A small network was shown many inputs. Here are its activations along a few directions, one row for each input.
In each table, some parts of the input vary, and every possible input appears once, in random order.
Descriptions start from the smaller parts, as in this example, which fits no table here: one of 6 places along a line, together with either a single point or (one of 2 separate values, together with one of 5 places around a ring) or one of 11 places around a ring.
Shared parts are said once, and a part with two or three values counts as separate values.

Table:
x1: -.17, -.20, .05, .01, .30, -.01, .60, -.04, .07, .01, -.35, -.06, -.05, .20, .32
x2: -.58, -.13, .23, -.10, .16, -.11, .47, .04, -.39, -.20, -.25, -.35, .04, -.04, .09
x3: .59, .18, -.23, .05, -.35, .15, -.61, .02, .34, .08, .28, .44, -.09, .12, -.19
x4: -.12, .00, .43, .02, .03, -.33, -.26, -.14, -.18, .04, -.16, -.42, .02, -.31, .37
x5: .11, -.12, .11, -.01, -.12, -.19, -.01, -.11, -.49, .08, -.33, -.03, .18, -.31, .13
x6: .02, -.18, -.12, -.14, -.01, -.07, .22, -.09, -.31, -.15, -.33, .08, .10, -.18, -.01
x7: -.42, .19, .08, .14, .21, -.04, -.20, .14, .38, .11, .27, -.16, .03, .01, .33
x8: -.27, .17, -.11, .03, .03, -.05, -.39, .20, .16, .18, .18, .15, .11, -.04, -.07
x9: -.22, -.08, -.25, .09, .19, .16, .39, .12, .25, -.03, -.02, .34, .05, .30, -.29
x10: .49, -.11, -.01, -.16, -.12, -.07, -.06, -.28, -.33, -.15, -.12, -.08, .07, -.27, .06
x11: -.33, .09, .26, .17, .06, -.13, -.39, -.13, .22, .07, .19, -.38, .02, -.26, .27
x12: .89, -.06, -.11, -.11, -.22, .25, .15, -.11, -.28, -.10, .03, .35, -.28, -.15, -.19
x13: .59, .22, -.37, -.03, -.25, .24, -.30, .25, .39, .08, .13, .52, -.16, .38, -.26
x14: -.76, .08, .40, .20, -.02, -.22, -.27, -.07, .01, .13, .12, -.53, .26, -.14, .01
x15: .13, .12, -.33, .01, .11, .15, -.18, .26, .34, .07, .16, .20, -.12, .39, -.14
x16: -.90, .12, .13, .13, .03, -.15, -.25, .03, .16, .14, .03, -.16, .28, .17, .17
x17: .06, .04, .25, -.05, -.13, -.17, -.24, -.02, -.41, .14, .01, -.20, .10, -.49, .00
x18: .37, -.13, -.21, .01, .15, .14, .51, -.01, -.03, -.02, -.09, .18, -.14, .13, -.16
x19: .93, -.11, -.08, -.06, -.45, .12, -.02, -.17, -.32, -.01, .10, .08, -.22, -.33, -.21
x20: -.68, -.13, .16, -.05, .25, -.01, .68, .01, -.22, -.03, -.23, -.14, .03, .30, .00
x21: -.39, -.11, -.08, -.06, .34, .07, .34, .10, .41, -.15, -.14, .12, -.08, .47, .24
x22: -.16, .08, .14, .11, -.08, -.13, -.52, -.06, -.07, .16, .21, -.01, .14, -.30, -.05
x23: .71, .15, .01, -.04, -.39, .09, -.70, -.06, .06, .01, .49, .18, -.23, -.16, -.25
x24: .62, .18, -.42, .02, -.14, .35, .24, .14, .37, -.15, .20, .57, -.34, .34, -.45
x25: -.10, -.11, .15, -.13, .23, -.09, .35, -.10, -.17, -.22, -.33, -.19, -.03, -.09, .40
x26: .89, -.02, -.02, -.09, -.56, .04, -.42, -.27, -.12, -.03, .20, .02, -.07, -.37, -.15
x27: .28, .18, .08, -.01, -.07, -.04, -.59, -.04, .04, .03, .34, -.08, -.02, -.21, -.05
x28: .43, -.16, -.15, -.12, .03, .06, .14, -.25, -.23, -.16, -.24, .10, -.01, -.09, .05
x29: .16, .13, -.19, .26, -.04, .06, -.44, .12, .29, .17, .23, .11, -.03, .08, -.03
x30: -.43, .03, -.07, .19, .26, .07, .05, .27, .47, .11, .08, -.08, -.06, .36, .28
x31: -.09, -.01, .24, -.13, .12, -.12, .12, -.09, -.33, -.07, -.24, -.42, -.12, -.31, .32
x32: .22, .05, -.27, .10, .17, .24, .33, .15, .32, -.15, .08, .36, -.10, .38, -.19
x33: -.26, .06, -.24, .09, .12, .14, -.01, .30, .30, .13, .11, .22, .17, .17, -.13
x34: -.04, -.18, -.11, -.20, .19, -.02, .45, .02, -.11, .04, -.32, .24, .07, .10, -.16
x35: -.92, .07, .03, .05, .20, .04, .13, .23, .21, .06, .13, -.10, .13, .41, .03
x36: -.59, -.09, .25, -.07, -.02, -.20, .17, -.08, -.49, -.11, -.28, -.53, .06, -.22, .06
x37: -.78, -.04, .07, .03, .27, .02, .56, .10, .23, -.11, -.10, .00, .23, .49, .03
x38: .82, -.06, -.23, -.21, -.17, .20, .32, .00, -.02, -.03, -.07, .49, -.24, .15, -.29
x39: -.53, -.04, .47, .04, -.09, -.36, -.08, -.14, -.29, .04, -.18, -.61, .34, -.29, .13
x40: .42, -.05, .10, .05, -.19, -.10, -.28, -.23, -.21, -.02, .19, -.24, -.03, -.40, -.04
Question: The inputs of x2 and x25 match in every part but one. If x37 is changed in the same way as x2 into x25, which row does it become?
Answer: x21
Question: The inputs of x18 and x34 match in every part but one. If x40 is changed in the same way as x18 into x34, which row does it become?
Answer: x17
Question: Describe the family of inputs behind these rows.
Answer: one of 5 places along a line, together with one of 8 places around a ring
Question: Change only the place on the line of 5 in x11. List by row number the other rows that result.
Answer: x14, x22, x23, x27
Question: Change only the place on the line of 5 in x15. List by row number the other rows that result.
Answer: x13, x30, x33, x35

Table:
x41: -.80, .07, -.01, .10, .33, .18, .57, .26, .14, -.05, -.02, .22, .03, .48, -.17
x42: -.74, -.12, .15, .27, .07, -.25, -.33, .18, .21, .31, .11, -.47, .12, -.07, .21
x43: .82, -.13, -.57, .19, -.18, .18, -.17, .21, .52, .20, .21, .02, -.06, .51, .12
x44: -.59, -.04, .01, -.20, .27, -.11, .65, .15, -.24, -.08, -.32, .01, .23, -.03, .16
x45: .58, .24, -.20, .02, .04, .48, .25, .04, .29, -.21, .28, .50, -.31, .35, -.45
x46: -.62, -.22, -.28, -.01, .27, -.09, .10, .05, .57, .08, -.30, .02, .24, .53, .42
x47: .72, .06, .22, .04, -.38, -.07, -.50, -.29, -.09, -.03, .26, -.32, -.10, -.44, -.13
x48: -.76, -.07, .27, -.21, .11, -.41, -.35, -.06, -.33, .14, -.14, -.26, .13, -.37, .41
x49: .55, -.11, -.12, .27, -.34, -.05, -.61, .10, .25, .30, .33, -.08, -.18, -.22, -.12
x50: .75, .06, -.20, -.16, -.36, .14, .29, .04, -.35, -.16, .11, .26, -.02, .14, -.30
x51: -.71, .27, .67, -.15, .19, -.03, .24, -.23, -.47, -.37, -.28, -.11, -.08, -.48, -.11
x52: .80, .00, .06, -.17, -.03, .05, -.14, -.44, -.49, -.14, -.24, .20, .01, -.40, -.04
Question: Describe the family of inputs behind these rows.
Answer: one of 2 separate values, together with one of 6 places around a ring
Question: Change only the choice among 2 separate values in x52. List by row number the other rows that result.
Answer: x51
